Each row has a name. Each piece below is followed by the name of the row it came from, unless a question asks for something else. Each question is about the rows just above it. Some pieces are copies with a little noise. Places in a row count from 0.

[ 82  82 182  81 149 135] : K_924
[131 132 133 159 112 116] : K_477
[ 90  91 173  99 162 149] : K_642
[ 87  88 176  86 136 126] : K_455
[138 160 126 137 169 164] : K_410
[114 116  83 181 134 145] : K_33
[104 104 160 103 143 135] : K_994
[115 116 125 137 145 139] : K_116
[ 98  99 165  98 162 149] : K_442
After [114 116  83], its row goes on with -> [181 134 145]
The rest of the row after [115 116]: -> [125 137 145 139]
which: [ 86  88 176  86 136 126] -> K_455
Which value is in both K_994 and K_410? -> [160]
After [126 137], its row goes on with -> [169 164]

[142 116 123 139] : K_674
[146 147 145 142] : K_416
[104 111 151 141] : K_204
[ 89 163 138  97] : K_972
[130 126 128 130] : K_591
[141 105 149 146] : K_722
[142 111 152 141] : K_235
Go on from [142 116 123] to the end of its row. -> [139]
which: [130 126 129 129] -> K_591
Changed K_674: [142 116 123 140]. Place and old value: -> 3, [139]
Shared by K_722 and K_416: -> [146]
The one value in K_416 and K_235: -> [142]

[110 126 132 130 121 129] -> K_866
[130 124 173 131 108 170] -> K_122
[131 178 124 135 111 143] -> K_828
Where does [130 124 172 131 108 170] differ from K_122, and what was there? -> 2, [173]
The rest of the row after [131 178 124 135]: -> [111 143]

[129 126 130 108]  K_556
[ 68 108 139 139]  K_179
[ 67 108 139 139]  K_187
[127 126 130 130]  K_849
[125 176  73  73]  K_707
[125 128 127 127]  K_610
The one value in K_179 and K_556: -> [108]
After [ 67 108], its row goes on with -> [139 139]
which: [130 126 130 108] -> K_556
One entry of K_849 was changed: [127 127 130 130]. Where, and from what? -> 1, [126]

[115 132 120 143 130 120 106  93 114 127] = K_789
[131 120 138 129 106  95 137 118 134 152] = K_102
[112 135 114 119 158  71 105 111 120 130] = K_996
[132 131 122 108 162 130 146 126 110 122] = K_632
[133 128 127 127 131 126 131 125 125 130] = K_233
[115 131 122 142 131 119 108  91 113 128] = K_531
[139 110 112 139  90 133 164 112 116 107] = K_616
[139  95 131 125 116 103 130 127 153 134] = K_903
[134 129 128 118 187  68 118 115  94 130] = K_585
[132 126 126 128 131 125 131 127 125 130] = K_168
[105  99 129 170 141 121 114 123 108 106] = K_975
Changed K_585: [134 129 128 118 186  68 118 115  94 130]. Place and old value: -> 4, [187]
which: [115 130 122 142 132 120 109  92 113 128] -> K_531

[116 121 123 110 122 132 116 112 131]  K_902
[178 121 132 106 126 130 115 131 128]  K_520
[103 119 125 107 128 131 113 128 125]  K_306
[119 128 124 109 118 129 113 138 137]  K_547
[ 84 118 124 108 127 133 112 127 126]  K_926
[170 131 121 113 133 129 123 141 143]  K_238
Shared by K_926 and K_902: -> [112]
which: [118 129 124 109 118 129 113 138 137] -> K_547
Where do [119 128 124 109 118 129 113 138 137] appear? -> K_547

[115 115 115 141 127 135 135 131 118 183 146 138  92 138 137 156 136 112]  K_825
[170 121 148 121 131 132 148 131 119 131 124 141 118 141 125 129 136 118]  K_226
[109 114 123 142 133 136 134 139 119 189 144 135  93 135 143 158 132 114]  K_318
[173 121 135 117 125 135 140 137 107 135 136 142 123 145 115 118 159 118]  K_826
[179 117 114 107 134 142 157 143 105 139  90 120 111 134 126 152 164 135]  K_339
[158 132 160 128 125 129 136 131 121 127 141 148 125 147 119 121 137 102]  K_751
[115 115 115 141 127 135 135 131 118 183 146 138  92 138 137 156 136 112] is in which row? -> K_825
Changed K_751: [158 132 160 128 125 129 136 131 121 127 141 148 125 147 119 121 137 101]. Place and old value: -> 17, [102]
Changed K_826: [173 121 135 117 125 135 140 137 107 135 136 142 122 145 115 118 159 118]. Place and old value: -> 12, [123]
The rest of the row after [117 125 135 140]: -> [137 107 135 136 142 123 145 115 118 159 118]
Changed K_339: [180 117 114 107 134 142 157 143 105 139  90 120 111 134 126 152 164 135]. Place and old value: -> 0, [179]
One entry of K_826 was changed: [173 121 135 117 125 135 140 137 107 135 136 141 123 145 115 118 159 118]. Where, and from what? -> 11, [142]
which: [170 123 147 122 130 131 149 131 120 133 124 142 117 140 125 129 136 119] -> K_226

[122 123 139 125 123 141 124 142 144 127 133 137] = K_392
[126 105 137 103 120 149 134 133 127 139 133 139] = K_540
[128 148 123 124 136 109 129 119 123 117 110 124] = K_171
[120 127 103 119 136 105 124 130 118 122 107 103] = K_423
[126 131 133 138 128 128 129 121 133 138 132 127] = K_534
[129 131 102 141 133  78 128 129 110 135 113  88] = K_909
[131 133 132 132 119  90 130 136 104 119 122  91] = K_68
[112 133 132 132 118  90 135 116 141 129 108 104] = K_922
[122 123 122  99 124  75 132 135 110 146 106  98] = K_607
[121 122 125 121 125 143 135 122 120 124 135 149] = K_377
[118 132 136 122 124 118 140 133 133 139 115 130] = K_60
[145 134 135 105 133 138 105 136 146 141 128 136] = K_685
Which row holds [122 123 139 125 123 141 124 142 144 127 133 137]? -> K_392
Changed K_607: [122 123 122  99 124  75 132 135 110 147 106  98]. Place and old value: -> 9, [146]
which: [122 123 123 100 124  76 132 135 110 147 106  98] -> K_607
The rest of the row after [133 132 132 118  90]: -> [135 116 141 129 108 104]
Where do [120 127 103 119 136 105 124 130 118 122 107 103] appear? -> K_423
Which row holds [128 148 123 124 136 109 129 119 123 117 110 124]? -> K_171
Which value is in both K_377 and K_909? -> [135]

[138  95 174  92 188]  K_941
[139 147 148 140 126]  K_24
[138  95 138  84 167]  K_320
[138  95 174  92 102]  K_152
Where does [138  95 138  84 168] differ from K_320, and what was there? -> 4, [167]
which: [139  96 174  92 103] -> K_152

[149 121 104 137 120 144] -> K_983
[129  67 113 122  94 126] -> K_386
[ 75 190 122 116 176  83] -> K_190
[133 144  91 135 138 129] -> K_354
[108 157 152 121 152 113] -> K_215
[151  98 155 129 106  66] -> K_780
[180  66 134 141  81 172] -> K_463
[ 76 189 121 118 175  84] -> K_96
which: [133 144  90 135 138 129] -> K_354
The one value in K_463 and K_780: -> [66]

[120 121 172 161  91 120 158 120 165 120  97 172 174 107 120  91 125 120
 121] = K_282
[132 124 126 132 138 132 143 132 120 132 139 126 128 145 132 138 132 132
 132] = K_319
[158 157 106 119 161 158 115 158 100 158 164 105 106 156 158 161 162 158
 157] = K_103
[158 157 106 119 161 158 125 158 100 158 164 105 106 156 158 161 154 158
 157] = K_732
which: [158 157 107 119 162 160 114 157 100 159 165 106 107 158 157 160 162 157
 156] -> K_103
One entry of K_103 was changed: [158 157 106 119 161 158 115 158 100 158 164 105 106 156 159 161 162 158
 157]. Where, and from what? -> 14, [158]
which: [158 157 106 119 161 158 115 158 100 158 164 105 106 156 158 161 162 158
 157] -> K_103
Which value is in both K_282 and K_319? -> [120]
After [119 161 158 125], its row goes on with -> [158 100 158 164 105 106 156 158 161 154 158 157]

[125 137 127 162  89 111] -> K_256
[129 130 151 125 127 133] -> K_73
[140 112 154 182 123 193] -> K_645
[ 92 143 116  96 167 134] -> K_710
[134 135 126 124 124 126] -> K_768
[140 112 154 182 148 193] -> K_696
One entry of K_645 was changed: [140 112 153 182 123 193]. Where, and from what? -> 2, [154]
which: [139 112 153 183 123 192] -> K_645
which: [130 136 125 123 122 126] -> K_768
One entry of K_696 was changed: [140 113 154 182 148 193]. Where, and from what? -> 1, [112]
Which value is in both K_710 and K_768? -> [134]
which: [128 130 151 126 128 133] -> K_73

[138 165 125 111 138 114 169]  K_535
[148 174 130  96 147 117 172]  K_772
[150 180 110 102 134  92 193]  K_904
[151 169 154 154 144 154 134]  K_174
[161 175 168 144 176 158  97]  K_26
[148 175 114 109 130  97 192]  K_326
[144 165 121 115 127 106 187]  K_246
[139 142 154 154 144 154 133]  K_397
[150 166 147 140 167 146 127]  K_218
The rest of the row after [161 175 168]: -> [144 176 158  97]
which: [139 143 152 154 141 153 135] -> K_397
Which value is in both K_174 and K_904? -> [134]
which: [138 165 125 111 138 114 169] -> K_535

[158 104 124 132 147 126 169  79 113 137 152 141 153 113 125  95 120 114
 122  91 140 161 137 115 107 117 146 118] -> K_219
[131  92 139 136 118 141 132 147 113  84 133 134  89 120 130 116 129 103
 138  97 116 185 112 118 105 133 152 160] -> K_487
[158 104 124 132 147 126 119  79 119 137 140 141 153 113 125  95 120 114
 122  91 140 161 137 153 107 117 146 118] -> K_380
[158 104 124 131 147 126 169 139 119 166 112 141 148 113 125  95 120 114
 122  89 140 161 137 153 107 117 146 118] -> K_518
[158 104 124 132 147 126 169  79 119 166 112 141 148 113 125  95 120 114
 122  91 140 161 137 153 107 117 146 118] -> K_119
which: [158 105 124 132 147 126 170  79 113 138 150 141 153 114 126  95 120 114
 123  93 140 160 137 114 109 117 146 119] -> K_219
which: [158 104 124 132 147 126 169  79 113 137 152 141 153 113 125  95 120 114
 122  91 140 161 137 115 107 117 146 118] -> K_219
which: [158 104 124 131 147 126 169 139 119 166 112 141 148 113 125  95 120 114
 122  89 140 161 137 153 107 117 146 118] -> K_518
Where does [158 103 124 132 147 126 119  79 119 137 140 141 153 113 125  95 120 114
 122  91 140 161 137 153 107 117 146 118] differ from K_380, and what was there? -> 1, [104]
which: [159 102 124 131 146 126 169 138 120 166 112 140 146 115 124  95 120 114
 123  88 140 160 136 154 107 118 146 120] -> K_518
The rest of the row after [113 137]: -> [152 141 153 113 125  95 120 114 122  91 140 161 137 115 107 117 146 118]

[160 141 113 161  96 104 143 113] = K_843
[128 140 113 161 127 132 144 112] = K_763
[127  76 183 130 130 112  73 183] = K_606
Go on from [141 113 161] to the end of its row. -> [ 96 104 143 113]
Changed K_843: [160 141 113 161  96 104 144 113]. Place and old value: -> 6, [143]
which: [127 140 114 160 128 133 144 112] -> K_763
Changed K_606: [127  76 183 130 129 112  73 183]. Place and old value: -> 4, [130]

[ 81 141 154 111]  K_947
[130 136 119 141]  K_725
[ 81 141 154 136]  K_821
Which value is in both K_947 and K_725? -> [141]
Changed K_725: [130 137 119 141]. Place and old value: -> 1, [136]
which: [ 80 142 154 136] -> K_821
One entry of K_725 was changed: [130 136 119 142]. Where, and from what? -> 3, [141]
Shared by K_725 and K_947: -> [141]

[115 146 138 123 104 160 180 155 126 104]  K_123
[129 140 108 103  87 147 125 125 162 126]  K_882
[139 121 115 120 101 113  91 108 142 147]  K_112
[141 115 117 123 105 104  82 103 137 152]  K_981
which: [115 148 139 124 104 162 179 155 125 104] -> K_123
The rest of the row after [123 105]: -> [104  82 103 137 152]

